These are the activations of a small network on made-up records, seen along a few directions, one row for each record.
After each row come some of the record's fields: K, U, N, E.
In the rows, 128 means zero.
[96, 197, 157, 108, 186, 140, 128, 145, 111, 92, 125, 120, 148, 172, 160] => K: k3 / U: u7 / N: n1 / E: e3
[127, 132, 88, 113, 132, 151, 122, 110, 78, 150, 153, 59, 163, 122, 125] => K: k4 / U: u7 / N: n2 / E: e3
[168, 159, 116, 158, 78, 94, 147, 108, 90, 93, 143, 118, 47, 126, 88] => K: k1 / U: u1 / N: n2 / E: e3
[169, 100, 157, 140, 161, 97, 70, 109, 100, 48, 94, 123, 132, 113, 176] => K: k2 / U: u1 / N: n2 / E: e3
[93, 63, 195, 154, 165, 121, 158, 155, 130, 138, 128, 122, 100, 91, 168] => K: k2 / U: u2 / N: n1 / E: e7
[158, 93, 87, 92, 107, 162, 91, 91, 115, 115, 90, 95, 36, 86, 99] => K: k2 / U: u7 / N: n2 / E: e4
[156, 161, 101, 128, 147, 51, 142, 81, 102, 104, 179, 114, 112, 100, 136] => K: k1 / U: u1 / N: n2 / E: e3
[176, 139, 106, 127, 155, 126, 126, 103, 123, 199, 164, 158, 185, 117, 136] => K: k4 / U: u1 / N: n2 / E: e7
[126, 166, 65, 145, 150, 73, 90, 101, 139, 118, 108, 78, 127, 118, 128] => K: k1 / U: u7 / N: n2 / E: e3
[81, 103, 119, 166, 140, 114, 165, 125, 126, 194, 136, 136, 167, 125, 148] => K: k4 / U: u2 / N: n1 / E: e7
[64, 123, 114, 131, 167, 143, 107, 128, 181, 75, 77, 115, 107, 203, 154] => K: k3 / U: u2 / N: n1 / E: e3
[111, 128, 218, 172, 92, 144, 83, 148, 138, 127, 63, 114, 88, 119, 164] => K: k2 / U: u7 / N: n1 / E: e3
[53, 135, 143, 102, 134, 139, 136, 123, 122, 48, 144, 172, 129, 154, 122] => K: k3 / U: u2 / N: n1 / E: e3
[138, 123, 115, 179, 69, 135, 100, 208, 123, 149, 157, 109, 128, 139, 125] => K: k4 / U: u2 / N: n1 / E: e7
[162, 121, 54, 152, 99, 171, 115, 159, 122, 141, 164, 123, 128, 126, 112] => K: k4 / U: u2 / N: n2 / E: e7
[128, 110, 127, 108, 111, 112, 182, 91, 122, 157, 135, 87, 132, 178, 169] => K: k4 / U: u1 / N: n1 / E: e3
[167, 133, 88, 99, 127, 118, 123, 88, 96, 150, 159, 126, 157, 151, 161] => K: k4 / U: u1 / N: n2 / E: e3
[120, 75, 102, 84, 181, 133, 82, 84, 76, 102, 54, 99, 97, 112, 136] => K: k2 / U: u7 / N: n2 / E: e4
[49, 139, 101, 89, 159, 82, 117, 97, 95, 106, 133, 113, 110, 144, 115] => K: k3 / U: u7 / N: n2 / E: e4
[159, 191, 103, 148, 141, 83, 134, 78, 127, 77, 148, 143, 150, 134, 184] => K: k1 / U: u1 / N: n2 / E: e3
[149, 79, 120, 136, 92, 154, 86, 45, 107, 80, 138, 125, 51, 100, 127] => K: k2 / U: u1 / N: n2 / E: e3
[113, 164, 145, 126, 110, 136, 136, 133, 140, 185, 146, 130, 183, 89, 159] => K: k4 / U: u7 / N: n1 / E: e7
[163, 112, 152, 148, 130, 180, 76, 135, 113, 91, 140, 139, 69, 35, 85] => K: k2 / U: u7 / N: n2 / E: e7
[111, 133, 169, 120, 197, 148, 112, 113, 138, 116, 168, 162, 172, 151, 110] => K: k3 / U: u1 / N: n1 / E: e7
[95, 125, 93, 141, 113, 138, 59, 184, 157, 108, 177, 158, 81, 162, 101] => K: k3 / U: u2 / N: n1 / E: e7
[189, 131, 105, 148, 132, 133, 136, 123, 123, 193, 168, 137, 171, 116, 116] => K: k4 / U: u1 / N: n2 / E: e7
[131, 154, 54, 207, 156, 86, 115, 135, 136, 91, 153, 107, 142, 103, 158] => K: k1 / U: u2 / N: n2 / E: e7
[126, 104, 135, 128, 85, 132, 161, 96, 112, 117, 113, 104, 163, 184, 155] => K: k4 / U: u1 / N: n1 / E: e3
[136, 88, 185, 147, 60, 142, 67, 123, 125, 107, 101, 117, 76, 167, 168] => K: k2 / U: u1 / N: n1 / E: e3
[96, 146, 120, 90, 101, 132, 159, 101, 119, 170, 112, 90, 121, 149, 173] => K: k4 / U: u7 / N: n1 / E: e4
[115, 95, 91, 168, 162, 148, 158, 125, 79, 195, 121, 136, 152, 121, 119] => K: k4 / U: u2 / N: n2 / E: e7
[69, 129, 114, 97, 204, 94, 112, 115, 141, 110, 55, 84, 86, 187, 128] => K: k3 / U: u7 / N: n2 / E: e4
[113, 128, 182, 175, 76, 153, 80, 155, 188, 137, 151, 112, 116, 94, 120] => K: k2 / U: u7 / N: n1 / E: e7
[117, 126, 133, 111, 89, 107, 173, 87, 115, 145, 142, 114, 140, 162, 180] => K: k4 / U: u1 / N: n1 / E: e3
[77, 158, 160, 89, 141, 113, 124, 162, 141, 116, 157, 97, 134, 168, 126] => K: k3 / U: u7 / N: n1 / E: e3
[116, 82, 132, 110, 116, 100, 157, 96, 78, 159, 146, 89, 129, 165, 131] => K: k4 / U: u1 / N: n1 / E: e3
[120, 95, 163, 104, 136, 148, 134, 164, 159, 105, 173, 130, 96, 83, 216] => K: k2 / U: u2 / N: n1 / E: e7
[92, 74, 204, 142, 114, 133, 140, 115, 138, 107, 65, 100, 151, 107, 163] => K: k2 / U: u7 / N: n1 / E: e3
[193, 143, 126, 117, 128, 199, 61, 122, 123, 56, 76, 118, 83, 100, 136] => K: k2 / U: u7 / N: n2 / E: e3
[171, 198, 110, 135, 80, 98, 103, 147, 106, 107, 148, 113, 69, 84, 95] => K: k1 / U: u7 / N: n2 / E: e3
[111, 152, 162, 84, 153, 116, 167, 126, 90, 107, 125, 129, 121, 199, 107] => K: k3 / U: u1 / N: n1 / E: e3
[117, 122, 119, 70, 97, 127, 137, 119, 120, 139, 149, 101, 162, 107, 136] => K: k4 / U: u7 / N: n1 / E: e3
[133, 168, 164, 116, 129, 122, 73, 207, 206, 143, 72, 126, 99, 146, 107] => K: k3 / U: u7 / N: n1 / E: e7
[151, 88, 71, 120, 121, 127, 171, 145, 127, 100, 142, 120, 200, 106, 118] => K: k4 / U: u2 / N: n2 / E: e7
[121, 112, 142, 158, 94, 123, 176, 79, 127, 178, 150, 134, 150, 152, 140] => K: k4 / U: u1 / N: n1 / E: e3
[118, 163, 100, 90, 95, 110, 145, 113, 60, 163, 93, 113, 131, 123, 145] => K: k4 / U: u7 / N: n2 / E: e4
[67, 113, 178, 151, 91, 100, 140, 128, 118, 117, 123, 54, 103, 130, 168] => K: k2 / U: u7 / N: n1 / E: e4
[131, 179, 104, 124, 153, 85, 135, 99, 95, 109, 161, 79, 108, 82, 124] => K: k1 / U: u7 / N: n2 / E: e3
[102, 41, 188, 146, 131, 128, 158, 155, 145, 100, 91, 144, 152, 99, 152] => K: k2 / U: u2 / N: n1 / E: e7
[165, 95, 114, 130, 152, 146, 142, 95, 130, 157, 160, 137, 194, 118, 107] => K: k4 / U: u1 / N: n2 / E: e7
[147, 118, 171, 111, 200, 147, 178, 203, 170, 91, 109, 135, 151, 129, 107] => K: k3 / U: u2 / N: n1 / E: e7
[72, 137, 150, 87, 154, 115, 175, 109, 177, 110, 101, 127, 131, 141, 59] => K: k3 / U: u7 / N: n1 / E: e3
[106, 150, 179, 96, 180, 175, 160, 140, 146, 97, 139, 134, 184, 142, 82] => K: k3 / U: u7 / N: n1 / E: e7
[113, 129, 109, 116, 113, 124, 158, 85, 113, 168, 99, 120, 164, 102, 98] => K: k4 / U: u7 / N: n2 / E: e3
[121, 128, 112, 71, 143, 122, 106, 103, 153, 107, 97, 154, 71, 186, 116] => K: k3 / U: u1 / N: n2 / E: e3
[129, 73, 147, 102, 84, 83, 166, 118, 75, 133, 125, 104, 149, 157, 114] => K: k4 / U: u1 / N: n1 / E: e3
[134, 113, 66, 126, 165, 120, 137, 144, 93, 157, 151, 114, 179, 121, 150] => K: k4 / U: u2 / N: n2 / E: e7
[67, 136, 159, 89, 186, 116, 107, 158, 152, 115, 122, 74, 125, 178, 140] => K: k3 / U: u7 / N: n1 / E: e3
[103, 146, 165, 98, 120, 126, 82, 183, 117, 102, 165, 112, 59, 130, 91] => K: k3 / U: u7 / N: n1 / E: e3
[144, 98, 132, 123, 102, 71, 137, 129, 119, 142, 158, 83, 168, 156, 136] => K: k4 / U: u1 / N: n1 / E: e3
[147, 175, 138, 76, 175, 108, 149, 145, 177, 116, 127, 130, 111, 201, 163] => K: k3 / U: u1 / N: n1 / E: e3
[129, 134, 158, 142, 112, 139, 149, 83, 115, 181, 108, 157, 160, 170, 182] => K: k4 / U: u1 / N: n1 / E: e3
[136, 159, 91, 95, 121, 113, 118, 123, 81, 165, 138, 95, 157, 114, 146] => K: k4 / U: u7 / N: n2 / E: e3
[126, 118, 192, 177, 56, 133, 100, 113, 167, 150, 139, 153, 73, 145, 141] => K: k2 / U: u1 / N: n1 / E: e3
[94, 132, 144, 131, 125, 127, 158, 106, 121, 205, 107, 92, 141, 134, 134] => K: k4 / U: u7 / N: n1 / E: e3
[109, 164, 147, 129, 123, 98, 141, 132, 130, 111, 134, 129, 85, 220, 116] => K: k3 / U: u1 / N: n1 / E: e3
[197, 75, 136, 121, 205, 140, 104, 83, 140, 95, 114, 138, 144, 69, 101] => K: k2 / U: u1 / N: n2 / E: e7
[174, 67, 130, 100, 164, 110, 120, 68, 93, 72, 81, 110, 101, 109, 115] => K: k2 / U: u1 / N: n2 / E: e3

Which values does each new row have?
[98, 174, 87, 144, 151, 72, 129, 57, 174, 134, 82, 138, 126, 97, 154] => K: k1 / U: u7 / N: n2 / E: e3
[151, 108, 82, 122, 86, 131, 154, 76, 85, 136, 135, 110, 131, 166, 120] => K: k4 / U: u1 / N: n2 / E: e3
[193, 197, 97, 200, 133, 165, 115, 164, 145, 110, 105, 173, 122, 105, 111] => K: k1 / U: u2 / N: n2 / E: e7
[137, 154, 114, 164, 149, 68, 175, 41, 118, 141, 163, 140, 87, 107, 107] => K: k1 / U: u1 / N: n2 / E: e3
[174, 118, 146, 167, 106, 134, 99, 152, 153, 205, 157, 124, 152, 152, 104] => K: k4 / U: u1 / N: n1 / E: e7
[172, 108, 118, 139, 161, 131, 89, 105, 134, 129, 40, 96, 69, 84, 112] => K: k2 / U: u7 / N: n2 / E: e3
[105, 101, 191, 98, 142, 122, 103, 148, 110, 109, 120, 81, 132, 114, 206] => K: k2 / U: u7 / N: n1 / E: e3
[161, 113, 99, 125, 127, 126, 175, 164, 138, 141, 127, 165, 204, 74, 121] => K: k4 / U: u2 / N: n2 / E: e7
[118, 141, 130, 151, 116, 192, 114, 120, 160, 169, 140, 116, 185, 122, 137] => K: k4 / U: u7 / N: n1 / E: e7
[117, 138, 121, 102, 108, 141, 154, 92, 90, 166, 82, 149, 160, 100, 122] => K: k4 / U: u7 / N: n2 / E: e3
[125, 143, 38, 170, 169, 103, 112, 112, 152, 109, 139, 116, 144, 113, 146] => K: k1 / U: u2 / N: n2 / E: e7
[122, 148, 175, 82, 172, 84, 150, 118, 161, 158, 108, 165, 86, 168, 123] => K: k3 / U: u1 / N: n1 / E: e3
[152, 110, 151, 151, 135, 148, 142, 122, 149, 150, 144, 131, 209, 144, 143] => K: k4 / U: u1 / N: n1 / E: e7
[115, 74, 190, 84, 153, 84, 155, 144, 183, 141, 95, 117, 122, 182, 99] => K: k3 / U: u1 / N: n1 / E: e3
[135, 122, 141, 159, 138, 130, 123, 102, 157, 191, 187, 125, 193, 131, 139] => K: k4 / U: u1 / N: n1 / E: e7
[124, 125, 181, 74, 181, 173, 136, 148, 142, 98, 118, 139, 165, 113, 89] => K: k3 / U: u7 / N: n1 / E: e7
[87, 183, 143, 82, 169, 151, 150, 118, 162, 81, 150, 116, 138, 161, 135] => K: k3 / U: u7 / N: n1 / E: e3
[181, 204, 121, 166, 133, 86, 102, 107, 105, 84, 133, 132, 128, 147, 166] => K: k1 / U: u1 / N: n2 / E: e3
[128, 127, 160, 155, 132, 118, 95, 147, 163, 120, 116, 150, 54, 186, 65] => K: k3 / U: u1 / N: n1 / E: e3
[99, 72, 171, 148, 136, 147, 134, 128, 160, 124, 93, 156, 140, 104, 193] => K: k2 / U: u2 / N: n1 / E: e7
[129, 126, 141, 196, 76, 167, 117, 180, 114, 174, 94, 162, 132, 150, 126] => K: k4 / U: u2 / N: n1 / E: e7
[130, 137, 148, 112, 97, 145, 89, 140, 118, 160, 143, 200, 83, 183, 69] => K: k3 / U: u1 / N: n1 / E: e3
[155, 52, 106, 126, 165, 144, 149, 96, 125, 92, 81, 152, 120, 54, 103] => K: k2 / U: u2 / N: n2 / E: e7
[128, 126, 155, 179, 82, 171, 93, 177, 202, 138, 162, 159, 100, 99, 154] => K: k2 / U: u2 / N: n1 / E: e7
[123, 76, 157, 79, 159, 109, 120, 129, 150, 70, 131, 107, 155, 181, 104] => K: k3 / U: u1 / N: n1 / E: e3
[130, 109, 152, 112, 78, 111, 161, 108, 101, 109, 96, 124, 177, 180, 166] => K: k4 / U: u1 / N: n1 / E: e3
[130, 110, 162, 131, 122, 105, 160, 170, 143, 157, 107, 93, 210, 101, 107] => K: k4 / U: u7 / N: n1 / E: e7
[185, 91, 111, 103, 196, 99, 129, 157, 110, 105, 109, 115, 72, 54, 162] => K: k2 / U: u2 / N: n2 / E: e7
[121, 109, 118, 163, 134, 133, 134, 183, 109, 144, 137, 97, 187, 152, 176] => K: k4 / U: u2 / N: n1 / E: e7
[151, 165, 96, 96, 94, 124, 111, 138, 69, 151, 121, 108, 159, 110, 138] => K: k4 / U: u7 / N: n2 / E: e3
[162, 117, 104, 127, 49, 141, 92, 112, 74, 148, 115, 140, 98, 171, 97] => K: k4 / U: u1 / N: n2 / E: e3
